Each row below holds a small network's activations on one input, seen along a few directions.
Each table varies a few parts of the input and shows all the possible inputs, shuffled.
A made-up example of a description, with smaller parts first: values(3) and (point or ring(11) or (line(4) and ring(8))).
Shared parts are said once, and a part with two or three values counts as separate values.

Table:
r1: [-.07 .61 .34 -.26 .19 .51 -.55 -.39 .42 .87 -.12]
r2: [-.02 -.27 -.06 .02 -.13 -.13 .15 .13 -.13 -.30 .00]
r3: [.05 -.22 -.18 .04 -.05 -.19 .20 .09 -.16 -.24 .08]
r4: [-.03 .62 .36 -.27 .20 .55 -.51 -.37 .44 .90 -.13]
r5: [.01 -.18 -.12 .12 -.12 -.19 .17 .09 -.16 -.26 .00]
r6: [-.02 .61 .27 -.31 .20 .55 -.48 -.39 .45 .90 -.11]
r7: [-.01 -.23 -.11 .10 -.06 -.21 .12 .06 -.17 -.28 .07]
r8: [-.04 -.20 -.06 .09 -.07 -.19 .16 .16 -.17 -.25 .11]
r9: [.01 -.17 -.10 .07 -.10 -.21 .16 .08 -.17 -.28 .03]
r10: [.08 -.26 -.16 .07 -.09 -.16 .20 .06 -.06 -.27 .03]
r11: [-.03 -.19 -.09 .09 -.06 -.24 .15 .12 -.16 -.25 .06]
r12: [-.03 -.23 -.08 .10 -.07 -.16 .13 .10 -.19 -.28 .11]
r13: [.05 -.20 -.10 .12 -.11 -.17 .22 .11 -.15 -.24 .00]
r14: [.07 -.25 -.08 .10 -.11 -.18 .18 .11 -.09 -.25 -.01]
r15: [.00 -.23 -.08 .10 -.03 -.21 .20 .11 -.14 -.24 .08]
r16: [-.01 -.21 -.08 .12 -.12 -.13 .17 .11 -.16 -.28 .06]
r17: [.03 -.24 -.10 .10 -.04 -.19 .17 .08 -.16 -.26 .07]
r18: [-.01 -.28 -.09 .04 -.10 -.17 .13 .06 -.10 -.32 -.03]
r19: [.03 -.21 -.16 .05 -.04 -.21 .22 .12 -.13 -.23 .09]
r20: [-.10 .74 .33 -.17 .32 .54 -.56 -.17 .38 .70 -.10]
r21: [-.08 .61 .38 -.26 .17 .57 -.54 -.35 .41 .87 -.08]
r22: [.01 -.23 -.06 .09 -.14 -.15 .14 .13 -.11 -.28 .03]
r23: [-.04 .74 .23 -.22 .33 .51 -.51 -.20 .40 .76 -.13]
r24: [.05 -.29 -.16 -.01 -.08 -.14 .20 .06 -.08 -.29 -.01]
r25: [.06 -.20 -.17 .04 -.07 -.17 .22 .05 -.14 -.28 .07]
r26: [-.08 .77 .31 -.18 .32 .48 -.57 -.20 .38 .74 -.15]
r27: [.07 -.21 -.18 .08 -.09 -.15 .23 .07 -.13 -.26 .04]
r28: [.03 -.30 -.08 .04 -.09 -.15 .19 .08 -.09 -.29 -.03]
r29: [-.01 -.20 -.07 .08 -.10 -.15 .16 .09 -.18 -.30 .09]
r30: [.05 -.19 -.09 .07 -.09 -.19 .21 .10 -.16 -.26 .03]
r31: [-.04 .71 .32 -.16 .34 .50 -.51 -.19 .39 .73 -.13]
r32: [.03 -.23 -.09 .10 -.12 -.20 .13 .09 -.09 -.28 -.01]
The inputs of r18 and r24 match in every part but one. If r7 is changed in the same way as r18 into r24, which row does it become?
> r3
What do these inputs look like to the network?
> line(4) and (values(2) or line(6))
A walk changes only the line(6) part. It starts at r15 and steps to r17. List the rest of the walk in order.
> r30, r13, r14, r28
A walk changes only the line(6) part. It starts at r2 and steps to r22. List the rest of the walk in order.
> r16, r29, r12, r8

Table:
r33: [.04 -.05 .19 .27 -.05 -.09 .17 .39 -.17 -.31 -.06]
r34: [.09 -.12 -.15 -.14 .01 .04 -.08 -.15 .08 -.19 -.06]
r35: [.06 -.16 -.24 -.11 -.11 .15 .05 -.11 .17 -.07 -.06]
r36: [.17 -.04 -.07 .14 .07 .06 .19 .09 .14 .02 -.19]
r37: [-.10 .11 -.06 .05 .33 -.18 -.03 .20 -.02 -.04 .18]
r38: [.04 .22 -.28 .07 .17 .02 .07 .02 .02 .08 .12]
r39: [.18 -.18 -.17 -.31 -.07 .08 .22 -.08 .08 .07 -.07]
r40: [.15 .26 -.29 -.14 .09 -.06 .16 -.01 -.05 .17 .10]
r41: [-.20 .35 .37 -.15 -.20 .30 -.40 -.51 .26 .50 .04]
r42: [.07 -.30 -.10 .05 -.19 .01 .15 -.21 .02 .14 .09]
r43: [-.16 -.24 .01 -.05 -.05 -.01 .02 .08 -.13 -.29 -.07]
r44: [-.17 .14 -.03 .14 .22 -.13 .04 .21 -.28 -.13 .10]
r45: [-.14 .71 .19 -.10 .25 .33 -.51 -.07 .17 .58 .04]
r46: [-.06 -.07 .09 .18 .02 -.12 .08 .22 -.15 -.25 -.22]
r47: [.13 -.17 -.16 -.19 -.37 -.11 .21 -.36 -.02 .14 .05]
r48: [.09 .20 -.11 .06 .38 -.07 .02 .05 -.09 .02 .13]
r49: [.01 -.11 .07 .10 .13 -.16 .02 .21 .11 -.15 -.14]
r50: [.20 -.01 .02 .11 .18 -.05 .06 .06 .04 -.10 -.19]
r51: [-.08 -.24 .07 .18 -.41 -.15 .05 .05 -.26 -.24 .21]
r52: [.10 -.26 -.01 .03 -.07 -.10 .03 -.24 -.07 .02 .09]
r53: [-.07 .17 .06 .22 .15 -.11 .13 .38 -.31 -.19 .26]
r54: [-.18 -.31 .08 .09 -.24 -.17 .06 -.10 -.25 -.14 .06]
r55: [-.12 .30 .33 -.26 .10 .49 -.42 -.19 .32 .46 -.11]
r56: [-.10 -.35 .04 .01 -.13 -.22 -.02 -.09 .00 -.04 .14]
r57: [-.07 -.16 .01 .02 -.22 .01 .02 .20 -.13 -.40 .08]
r58: [-.10 -.22 -.10 -.15 -.05 -.07 -.12 .00 .15 -.25 -.01]
r59: [.28 .00 -.08 -.07 .00 -.02 .28 .06 .07 .11 -.22]
r60: [-.04 .52 .31 -.02 .06 .37 -.46 -.10 .30 .46 -.29]
The inputs of r44 and r54 match in every part but one. If r45 is changed in the same way as r44 into r54, which row does it become?
> r41
What do these inputs look like to the network?
> line(4) and (point or line(6))
A walk changes only the line(4) part. It starts at r52 and steps to r34. List the rest of the walk in order.
> r50, r48
A walk changes only the line(6) part. It starts at r39 and steps to r35. List the rest of the walk in order.
> r34, r58, r43, r57
Change only the line(4) part in r42. List by row number the other rows that result.
> r35, r36, r38

Table:
r61: [.02 -.74 -.29 .25 -.31 -.54 .51 .32 -.44 -.91 .11]
r62: [.00 .11 .03 -.04 .10 .05 -.07 -.07 .07 .20 .06]
r63: [.02 .09 .02 -.11 -.01 .12 -.09 -.20 .11 .24 -.02]
r64: [.03 .01 .11 -.11 -.06 .17 -.07 -.15 .17 .23 -.10]
r65: [-.04 .29 .09 .02 .16 .12 -.20 .08 .09 .07 -.10]
r66: [-.11 .10 .13 -.06 .07 .11 -.21 -.06 .08 .13 .01]
r67: [-.02 .10 .16 -.04 -.05 .14 -.14 -.16 .11 .26 -.04]
r68: [.11 .01 .00 -.13 -.03 .13 .02 -.17 .17 .26 -.06]
r69: [-.02 .24 .03 -.02 .12 .09 -.08 .01 .01 .17 .05]
r70: [.06 .29 -.01 .04 .19 .06 -.06 .08 .07 .15 -.05]
r71: [-.13 .23 .13 -.04 .09 .16 -.22 .02 .02 .08 .00]
r72: [.10 -.74 -.41 .23 -.26 -.59 .62 .30 -.46 -.88 .14]
The inputs of r69 and r71 match in every part but one. If r72 is changed in the same way as r69 into r71, which row does it become?
> r61
What do these inputs look like to the network?
> values(2) and (point or line(5))
Change only the values(2) part in r67. List by row number the other rows that result.
> r63

Table:
r73: [.08 .39 .04 .06 .33 .09 -.06 .12 .14 .07 .03]
r74: [.14 -.22 -.11 -.04 -.14 .11 .07 -.22 .17 .16 .06]
r75: [.09 -.19 .03 -.19 -.23 .00 .08 -.13 .20 .15 -.07]
r76: [.01 .27 .11 -.04 .30 .03 -.21 .07 .04 .26 -.01]
r77: [.09 -.30 .06 -.09 -.16 .09 .12 -.21 .14 .04 -.25]
r78: [.07 .02 -.19 -.21 .02 -.04 .13 -.28 .03 .13 .04]
r79: [-.09 -.34 -.02 .17 -.18 -.24 .39 .37 -.41 -.48 .21]
r80: [-.10 -.53 -.24 .19 -.03 -.33 .22 .21 -.17 -.75 .13]
r81: [.15 -.14 -.15 -.14 -.06 .09 .10 -.21 .01 .14 .04]
r82: [.08 -.21 -.15 .38 -.18 -.45 .25 .18 -.33 -.50 .01]
r83: [-.18 .25 .17 .00 .15 .05 -.29 -.03 .06 .32 -.01]
r84: [.09 .53 -.24 .01 .31 .13 -.02 .26 .05 .05 -.14]
r85: [-.20 .22 .41 -.05 -.11 .30 -.43 -.10 .05 .13 -.03]
r86: [-.22 .25 .28 -.04 -.02 .16 -.35 -.03 .02 .28 -.03]
What do these inputs look like to the network?
> values(3) or line(5) or line(6)
List by row number the other inputs of the same sort as r80.
> r79, r82
